Each row below holds a small network's activations on one input, seen along a few directions.
In each table, some parts of the input vary, and every possible input appears once, in random order.
Descriptions start from the smaller parts, as in this example, which fits no table here: one of 4 places along a line, together with either a single point or one of 9 places around a ring or (one of 3 separate values, together with one of 5 places around a ring).
Shared parts are said once, and a part with two or three values counts as separate values.
In the rows, zero is written as 128.

Other details of the inputs shift rows strongly along two fixed directions, in all tables alike. That doesn't count.
These rows show it; all are for the same input, with only those details redrawn:
[156 203 174 137 192 129 140 102  51 170 109 145 129]
[122 140 177 191 132 152  50  90  87 185 171 188  60]
[155 137 108  93 185 105 136 102 136  87 104  88 132]

A family of inputs:
R1: [113 114  98 108 146  94 170 123 142  89  96  87 169]
R2: [150 204 188 131 154 129 164 146  80 188 123 150 155]
R3: [153 135  91 101 189 124 153  97 147  77 103  96 130]
R4: [149 114  63  74 125 104 175 129 146 100 123  93 156]
R5: [106  50 104 147  84 151  82 130 199 111 176 137  63]
R6: [ 84  39 112 153  62 112  57 107 188 104 156 125  91]
R7: [140 111  93  52 121 107 165 126 156 118 103  92 166]
R8: [147 116 112 103 127  86 165 126 133  94 106  67 156]
R9: [158 142  90 104 187 132 150 118 148  75  88  97 118]
R10: [119 141 116  97 130  98 153 140 154  82  92  86 176]
R11: [111  69 116 160  49 136  63 126 192  92 177 122  84]
R12: [122 124 129 101 149 119 149 140 158  82  85  79 190]
R13: [115 123  97 100 133 118 174 136 145  74  83  85 155]
R14: [105  40  62 137  68 114  67 126 189 119 195 137  81]
R15: [114 106 113 109 163 126 165 144 144  82  80  77 173]
R16: [130 166 179 197 120 172  48 103 107 176 163 202  63]
R17: [102  35  99 151  94 127  75 116 203 116 191 134  77]
R18: [ 89  34  76 128  79 127  67 124 200 132 186 143  92]
R19: [154 116  80  68 121  83 158 135 140 113 117  85 158]
R20: [ 78  40 101 164  65 134  72 101 189  98 165 138  87]
R21: [107  49 108 146  87 134  66 149 209  98 184 146  74]
R22: [129 170 200 145 143 147 162 111  54 179  84 139 174]
R23: [105 128 174 164  81 144  76 123  86 240 174 201  97]
R24: [ 92  49  87 121  73 134  60 156 205 111 182 154  91]
R25: [141 129 106 111 134 102 164 162 141  71 110  84 153]
R26: [144 198 137 128 143 126 172 159  45 196 122 156 142]
R27: [137 194 166 162 147 129 178 150  45 174 111 133 139]
R28: [ 82 118 198 220  94 195  76 123  81 195 153 198  91]
R29: [147 124  64  73 124 115 173 152 143  96 113  92 143]
R30: [140 120 100  93 161 112 177 150 155 101 110  89 141]
R31: [153 113 117  75 138 107 174 119 157 104 108  84 151]
R32: [117  60 104 147 118 128  36  90 186  94 172 129  57]
R33: [105 126 173 221  88 144  90 117  75 199 184 183  83]
R34: [116  97 112 110 165 116 167 124 146  88  90  79 184]
R35: [114  67  85 126  56 118  54 144 199 114 191 137  89]
R36: [131 109  76  64 136 115 176 128 159 113 113  99 167]
R37: [111 125 182 196  98 167  96 109  96 213 188 203  77]
R38: [166 219 166 150 188 153 145 128  66 150  94 169 124]
R39: [125 211 187 142 124 137 161 131  65 166  96 151 169]
R40: [160 192 155 113 118 123 170 126  45 201 119 151 153]
R41: [150 204 149 124 139 123 165 171  50 183 127 168 153]
R42: [158 160 106 101 183 112 128 122 155  82  99  97 137]
R43: [129 118  77  62 136 126 174 149 156 107 105  97 156]
R44: [154 209 155 155 203 143 148 125  58 167  98 154 116]
R45: [115  66 121 138  71 143  68 127 213 110 180 139  82]
R46: [134 135  97  60 133 105 154 154 166 114 114  98 176]
R47: [ 76  54 107 161  68 128  55 142 193  80 162 143  89]
R48: [148 203 177 154 132 142 174 154  49 155 112 146 149]
R49: [148 135  91 107 198 112 146 105 142  85 107  95 131]
R50: [ 93 130 196 200  64 152  77  99  78 202 153 195  91]
R51: [126 190 149 118 153 138 172 157  59 207 115 161 153]
R52: [124 111 119  98 146 137 162 147 154  58  80  89 182]
R53: [112 151 190 210  74 146  72 135  88 192 179 180  90]
R54: [126  99 128  98 150 109 156 121 143  94  79  73 182]
R55: [154 206 151 119 128 139 171 163  51 178 124 170 151]
R56: [142 196 167 158 137 144 183 143  44 169 108 134 137]
R57: [150 113 118  81 148  95 168 127 152 111 112  83 153]
R58: [101  66 101 114  56 144  62 134 208 124 179 149  99]
R59: [121  96 110 104 155 128 174 115 152  79  86  79 183]
R60: [ 76 136 180 215  89 156  80 132  77 196 159 198  81]
R61: [150 125 110  84 145 122 173 154 166  81 111 101 149]
R62: [119 112 120 104 157 124 156 155 150  66  83  89 184]
R63: [159 137 108  87 176 117 142  95 141  79  99  89 130]
R64: [153 188 182 147 123 125 175 117  43 178 108 130 151]
R65: [120 128 106  96 127 116 164 147 151  59  87  97 166]
R66: [158 214 159 115 118 133 163 147  61 189 126 158 159]
R67: [159 147  95 108 190 116 134 136 153  69  93 108 128]
R68: [104  42  96 170  63 134  81 108 182  98 181 122  77]
R69: [ 87  51 133 158  69 159  52 119 202  92 152 132 110]
R70: [101 145 175 169  78 177  82 148  90 214 179 227  93]
What is each input in this table made of?
Answer: one of 2 separate values, together with one of 5 places around a ring, together with either a single point or one of 6 places along a line
Changing only the choice among 2 separate values turns R63 into R32. The same change can be made to R4. Which row results?
Answer: R14
Changing only the choice among 2 separate values turns R1 into R20. The same change can be made to R27. Which row results?
Answer: R56
Which other rows does R5 become when the choice among 2 separate values takes its other values? List them by row number.
Answer: R30
Which other rows does R69 become when the place on the line of 6 takes its other values? List them by row number.
Answer: R11, R39, R45, R58, R66

A family of inputs:
R71: [161 197 145 103 211 122 190 127  97  91  57  94 175]
R72: [170 199 114  69 173 101 215 146  91 125  83  96 185]
R73: [100  46 105 155 101 130  52  96 190 100 166 126  72]
R74: [132  65  55  57 134  88 162 123 201  41  96  43 166]
R75: [ 97  54 108 162  72 139  62 132 193  90 166 131  83]
R76: [165 192 115  64 169 106 220 154  95 135  83 101 189]
R77: [110  51 114 159 115 135  41  82 191  89 162 124  61]
R78: [140  70  60  67 151  88 156 115 200  31  99  42 152]
R79: [123 169 183 187 147 161  99 121  80 168 132 180 106]
R80: [156 181 131  84 173  99 216 124  84 123  71  82 196]
R81: [128 166 158 154 111 145 116 138  74 203 155 186 109]
R82: [128  64  60  49 118  84 168 133 207  48  99  43 180]
R83: [180 205 124  79 216 112 188 121  94 109  76  96 160]
R84: [129 159 181 178 152 148  98  94  72 184 139 170 101]
R85: [ 90  50 106 149  65 143  75 141 198  97 162 134  97]
R86: [ 96  37 102 142  69 129  75 114 193 111 167 125  92]
R87: [117 163 183 184 125 156 113 134  75 173 138 177 112]
R88: [151  93  43  52 165  92 149 130 208  34 105  56 140]
R89: [123 154 179 177 117 140 115 111  67 193 144 164 112]
R90: [174 199 114  72 180 101 213 146  89 124  83  92 180]
R91: [143 176 163 164 151 151  96 115  78 187 150 183  90]
R92: [114 167 183 185 137 157 106 128  79 173 133 179 110]
R93: [ 86  48 108 140  52 137  73 147 199 101 165 133 108]
R94: [113 165 181 180 106 154 118 138  75 179 139 177 121]
R95: [105 156 182 172 100 160 124 145  79 190 141 180 132]
R96: [118  62  87 137  92 129  63 124 191 100 179 136  67]
R97: [125 163 162 150 105 148 123 141  79 208 159 187 117]
R98: [108  56  86 115  59 123  77 144 200 116 179 137  97]
R99: [146 186 133  86 169 116 215 156  90 113  64  94 203]
R100: [111 146 178 166 105 147 124 119  72 205 146 172 129]
What is each input in this table made of?
Answer: one of 3 separate values, together with one of 10 places along a line
Changing only the choice among 3 separate values turns R79 into R91. The same change can be made to R99. Which row results?
Answer: R81
Which other rows does R86 become when the choice among 3 separate values takes its other values? List them by row number.
Answer: R76, R85

A family of inputs:
R101: [ 87  56 121 176  36 147  54 124 143 179 204 181  64]
R102: [151 208 175 156 174 128 167 105  27 202 118 159 128]
R103: [106  75 128 173  29 142  60 137 153 153 198 169  73]
R104: [132 112 104  84 148 123 123 124 179  84 106 105 148]
R105: [144 119  86 103 160  98 151 129 160  43  89  62 141]
R106: [140 228 183 152 163 148 155 157  41 181 109 177 143]
R107: [ 79  65 151 169  48 145  54 116 161 160 178 167  93]
R108: [129 211 185 160 122 135 176 160  32 195 114 164 169]
R109: [ 86  73 132 160  73 147 104 141 163 124 153 139 119]
R110: [118 101 110 117 140 143 123 144 174  81 116 121 129]
R111: [141 117  97 110 114 129 104 143 172  97 150 125 102]
R112: [158 209 182 131 199 121 178 101  32 188  97 136 160]
R113: [ 93  61 130 149  63 135  73 122 153 166 177 154  95]
R114: [171 129  75  71 165  83 176 122 168  40  91  45 147]
R115: [152 117  91  66 182  95 165  99 166  45  70  45 175]
R116: [149 115  84  77 189 105 189 122 165  27  59  38 175]
R117: [122  97  89 119 119 134  97 129 167 124 158 141  95]
R118: [147 210 182 132 177 145 153 129  49 215 115 176 149]
Changing only one part turns R111 into R118. The same change can be made to R103. Which row results?
Answer: R113
What is each input in this table made of?
Answer: one of 3 separate values, together with one of 6 places around a ring
Which other rows does R102 become when the place on the ring of 6 takes its other values? List them by row number.
Answer: R105, R112, R114, R115, R116
